A small network was trained on invented records. Each row is its activation on one of them, seen along a few directions.
After each row come some of the record's fields: C, L, B, W, M, U.
Not every record has every field; a missing one is left out.
Other fields move the rows too, some of them a lot.
(in the rows, 500 means zero)
Random noise pushes rows far along 9 fixed directions. That doesn't count. These rows show it; they differ only by the noise:
[558 439 625 655 434 615 492 770 608 463 568 238 331 510 298 571 494 476
 679 704 642 562 504 531]
[458 528 297 560 339 515 496 252 594 453 458 698 500 421 656 227 604 394
 425 476 433 573 328 521]
[624 445 684 429 325 520 352 757 580 573 486 411 543 495 571 707 457 566
 561 581 515 377 507 502]
[323 761 429 456 588 421 286 318 612 477 524 472 634 442 615 341 647 446
 291 408 379 362 393 569]
[249 415 404 426 845 433 438 598 542 452 371 390 439 322 198 193 459 520
 694 407 507 605 822 561]
[411 673 632 257 469 473 317 405 692 610 286 516 548 317 604 358 509 472
 493 318 440 305 574 501]
[520 755 635 222 539 477 367 261 494 629 488 448 554 430 605 471 559 467
 408 331 405 270 314 484]
[526 462 380 500 455 616 675 573 464 543 612 671 498 608 759 825 524 449
 343 313 768 423 386 534]
[666 539 534 351 488 600 498 335 496 410 495 618 461 349 642 276 413 424
 429 477 543 437 218 375]
[339 535 294 596 485 467 543 416 512 613 544 467 466 595 477 561 694 451
 506 441 447 573 448 635]
[400 661 437 462 700 569 577 467 580 649 455 309 329 535 460 591 573 402
 481 455 484 460 232 496]

[421 516 354 555 444 563 525 334 607 534 395 527 360 394 428 115 555 416
 623 541 353 631 341 483]
{C: c1, L: l3, B: b1, M: m1, U: u1}
[518 309 380 419 359 394 473 339 382 501 411 713 607 445 525 366 511 543
 571 477 374 641 660 545]
{C: c2, L: l1, B: b2, W: w1, U: u1}
[370 476 329 654 540 619 654 659 506 562 669 435 393 658 476 769 632 433
 483 419 754 539 499 670]
{C: c2, L: l1, B: b1, M: m1, U: u1}
[382 496 398 492 473 478 515 337 469 481 402 728 659 455 595 244 457 538
 447 393 368 517 563 443]
{C: c2, L: l3, B: b1, M: m4, U: u1}
[405 629 488 408 774 417 386 436 358 417 571 528 763 513 598 397 415 613
 272 431 312 360 417 389]
{C: c1, L: l3, B: b1, M: m2, U: u1}
[495 562 479 329 623 383 432 451 491 646 362 448 515 509 578 633 518 532
 467 488 271 454 333 453]
{C: c1, L: l3, B: b2, W: w2, U: u1}
[461 479 651 369 636 338 284 541 339 438 588 328 684 474 272 500 509 630
 574 514 444 476 842 597]
{C: c2, L: l3, B: b2, W: w2, U: u1}
[344 630 402 644 341 377 302 376 722 329 471 661 661 425 685 316 649 441
 295 473 482 475 665 606]
{C: c1, L: l3, B: b2, W: w2, U: u2}
[748 481 656 285 551 497 486 372 304 471 560 464 475 445 477 511 407 512
 532 542 482 471 324 400]
{C: c1, L: l3, B: b2, W: w1, U: u1}
[407 565 493 788 572 511 638 453 340 286 848 419 481 623 293 472 590 492
 514 470 720 606 648 585]
{C: c1, L: l3, B: b1, M: m4, U: u1}
[537 517 587 133 684 374 411 511 506 720 242 448 487 418 536 629 425 545
 551 406 323 371 477 439]
{C: c2, L: l3, B: b2, W: w2, U: u2}
[557 654 535 668 410 624 609 529 695 440 517 565 347 502 697 506 462 402
 404 506 613 415 219 388]
{C: c1, L: l3, B: b1, M: m3, U: u2}
[748 316 479 452 287 501 589 419 440 531 416 655 408 475 577 488 448 491
 606 605 427 614 347 419]
{C: c1, L: l3, B: b2, W: w2, U: u2}
[735 686 727 469 297 557 502 231 356 680 615 255 476 659 400 570 571 498
 521 718 252 440 108 422]
{C: c2, L: l1, B: b3, U: u2}
[386 359 277 859 399 577 541 745 584 337 606 588 630 634 610 600 525 504
 328 666 613 628 547 569]
{C: c2, L: l3, B: b3, U: u1}
[588 354 514 334 729 520 617 684 233 645 664 417 445 607 368 769 418 606
 624 380 580 452 494 509]
{C: c2, L: l1, B: b1, M: m3, U: u2}
[664 523 599 488 208 529 392 373 386 364 676 729 801 520 772 474 475 556
 274 504 518 374 450 458]
{C: c1, L: l3, B: b3, U: u1}
[310 400 245 651 646 405 549 327 456 334 522 538 451 434 233 148 606 442
 593 502 510 773 756 630]
{C: c2, L: l3, B: b2, W: w2, U: u2}
[572 429 560 597 477 634 550 575 449 238 621 673 625 463 565 322 323 526
 374 508 720 470 608 403]
{C: c2, L: l1, B: b1, M: m2, U: u2}
[548 684 541 516 294 443 338 558 797 586 375 537 533 532 891 770 587 440
 271 556 400 305 235 489]
{C: c1, L: l3, B: b2, W: w2, U: u2}
[664 410 580 459 849 607 394 941 483 226 599 458 639 461 644 571 170 598
 224 692 608 336 282 271]
{C: c1, L: l3, B: b3, U: u2}
[333 183  82 608 924 340 654 689 252 458 551 491 484 630 312 626 499 600
 569 550 402 813 581 551]
{C: c1, L: l3, B: b2, W: w2, U: u1}
[742 547 621 350 365 487 450 107 318 383 626 615 532 392 513 231 499 451
 467 503 493 484 382 459]
{C: c2, L: l1, B: b2, W: w2, U: u2}
[524 335 364 417 750 304 367 558 241 446 599 423 642 546 406 543 474 632
 486 636 269 598 457 505]
{C: c1, L: l3, B: b2, W: w2, U: u1}
[537 354 409 519 444 478 546 512 556 540 350 523 385 464 457 463 484 464
 606 602 439 642 489 485]
{C: c1, L: l3, B: b2, W: w2, U: u2}
[266 580 451 714 511 536 626 666 748 712 314 266 293 618 331 686 608 428
 633 554 471 573 564 566]
{C: c2, L: l3, B: b1, M: m4, U: u2}
[365 482 206 655 751 384 508 510 427 412 567 589 628 594 577 401 485 568
 319 567 249 574 297 421]
{C: c1, L: l3, B: b1, M: m4, U: u2}
[561 464 464 671 723 589 594 721 447 299 731 347 415 598 432 730 467 441
 362 635 785 537 416 500]
{C: c2, L: l3, B: b2, W: w1, U: u2}
[294 427 176 566 832 469 429 615 522 283 548 661 609 406 605 247 445 513
 312 441 511 543 482 513]
{C: c2, L: l1, B: b1, M: m3, U: u1}
[691 537 770 529 216 473 382 501 577 471 512 367 412 453 439 519 529 502
 673 666 488 500 505 500]
{C: c1, L: l3, B: b2, W: w2, U: u1}
[537 444 676 463 530 460 255 666 506 390 525 343 633 409 326 335 415 597
 559 659 440 450 698 498]
{C: c1, L: l3, B: b3, U: u2}
[506 416 598 824  46 436 254 742 680 460 507 453 632 541 492 400 547 625
 643 834 250 568 607 545]
{C: c2, L: l1, B: b1, M: m3, U: u1}
[488 576 620 676 289 496 253 646 773 171 554 609 670 374 688 409 512 456
 284 560 752 386 775 572]
{C: c2, L: l3, B: b2, W: w2, U: u2}
[376 649 492 452 899 601 681 546 570 591 410 269 262 535 363 662 482 393
 466 414 642 471 408 469]
{C: c2, L: l1, B: b2, W: w2, U: u2}
[649 209 395 455 354 614 674 609 385 657 470 618 432 569 511 613 423 539
 646 526 508 596 434 470]
{C: c2, L: l1, B: b1, M: m2, U: u2}
[387 360 284 600 573 458 503 808 503 603 546 514 538 633 572 737 520 596
 514 504 433 530 455 556]
{C: c2, L: l3, B: b1, M: m3, U: u1}
[533 564 732 449 420 560 423 590 757 535 219 460 437 348 508 288 317 512
 610 598 369 408 496 324]
{C: c2, L: l1, B: b1, M: m4, U: u2}
[656 457 479 387 442 362 408 341 248 587 628 452 624 613 525 657 575 566
 461 632 251 526 281 523]
{C: c2, L: l3, B: b2, W: w2, U: u1}
[312 404 407 450 472 409 440 726 800 632 117 599 446 370 610 525 465 512
 609 416 428 525 712 520]
{C: c1, L: l3, B: b3, U: u1}
[546 435 417 498 634 566 682 221 299 347 582 587 428 422 305 124 433 443
 557 472 578 653 489 437]
{C: c2, L: l3, B: b3, U: u2}

Which values does each new row have?
[505 365 364 441 477 462 619 553 526 681 326 586 420 553 584 726 509 493
 547 461 448 565 478 514]
{C: c2, L: l3, B: b2, W: w2, U: u2}
[496 709 629 415 726 526 346 504 475 468 634 243 591 523 427 545 514 489
 316 545 510 317 376 507]
{C: c2, L: l3, B: b3, U: u2}
[720 365 569 562 355 634 418 813 602 404 554 550 483 458 646 481 341 545
 489 706 538 436 278 384]
{C: c2, L: l1, B: b1, M: m3, U: u2}
[375 413 347 678 576 556 697 527 507 493 434 547 414 529 373 351 457 489
 587 515 488 660 561 444]
{C: c2, L: l3, B: b1, M: m4, U: u2}
[500 553 541 629 621 544 495 688 572 377 621 334 452 564 464 695 511 454
 390 595 702 469 504 543]
{C: c2, L: l3, B: b2, W: w2, U: u2}
[314 519 580 463 413 363 251 555 850 523 122 467 506 272 417 227 508 490
 640 526 346 517 881 540]
{C: c1, L: l3, B: b2, W: w1, U: u2}
[603 440 525 255 545 466 514 407 458 538 319 638 495 376 612 473 395 507
 512 430 440 477 441 393]
{C: c2, L: l3, B: b2, W: w2, U: u1}
[410 461 447 583 722 444 304 885 521 448 610 332 613 551 479 588 454 632
 452 635 395 441 451 504]
{C: c1, L: l3, B: b1, M: m3, U: u1}
[297 548 227 762 346 516 530 293 625 368 462 724 638 516 674 242 605 425
 289 526 429 616 483 530]
{C: c1, L: l3, B: b3, U: u1}
[499 249 452 373 665 505 551 529 338 338 451 633 566 369 379 337 339 539
 566 431 660 628 837 489]
{C: c2, L: l1, B: b2, W: w1, U: u1}
[638 511 662 295 488 414 345 573 421 445 570 600 703 471 698 713 439 577
 341 386 601 282 624 499]
{C: c2, L: l3, B: b2, W: w2, U: u2}
[401 374 208 823 510 331 268 822 724 328 458 497 628 557 656 535 553 551
 315 863 243 631 382 522]
{C: c1, L: l3, B: b2, W: w2, U: u2}
[605 468 507 438 528 613 682 302 428 358 435 740 436 348 569 172 317 450
 509 421 572 543 382 298]
{C: c2, L: l3, B: b1, M: m4, U: u1}
[518 463 392 338 529 391 485 452 483 721 317 528 534 559 615 686 529 528
 460 507 243 490 347 477]
{C: c2, L: l3, B: b2, W: w2, U: u2}
[314 550 481 549 518 491 417 545 756 367 344 568 531 363 530 355 514 425
 419 420 667 480 824 575]
{C: c2, L: l3, B: b2, W: w2, U: u2}
[352 574 213 732 495 408 479 277 525 494 526 437 489 607 463 393 726 435
 420 684 219 701 269 591]
{C: c2, L: l1, B: b2, W: w2, U: u1}
[447 472 359 500 396 427 522 404 520 509 456 719 588 513 676 577 587 471
 385 369 541 507 619 575]
{C: c2, L: l3, B: b2, W: w2, U: u2}
[632 420 550 628 454 633 542 583 419 465 624 291 485 609 318 548 466 492
 512 790 525 590 390 476]
{C: c2, L: l1, B: b3, U: u2}
[425 401 478 629 461 465 425 687 591 314 521 557 577 459 526 532 499 515
 465 527 687 548 798 598]
{C: c2, L: l3, B: b2, W: w2, U: u1}
[642 501 643 562  90 479 363 389 593 374 509 619 570 416 620 402 549 468
 503 593 533 509 583 526]
{C: c1, L: l3, B: b2, W: w1, U: u1}
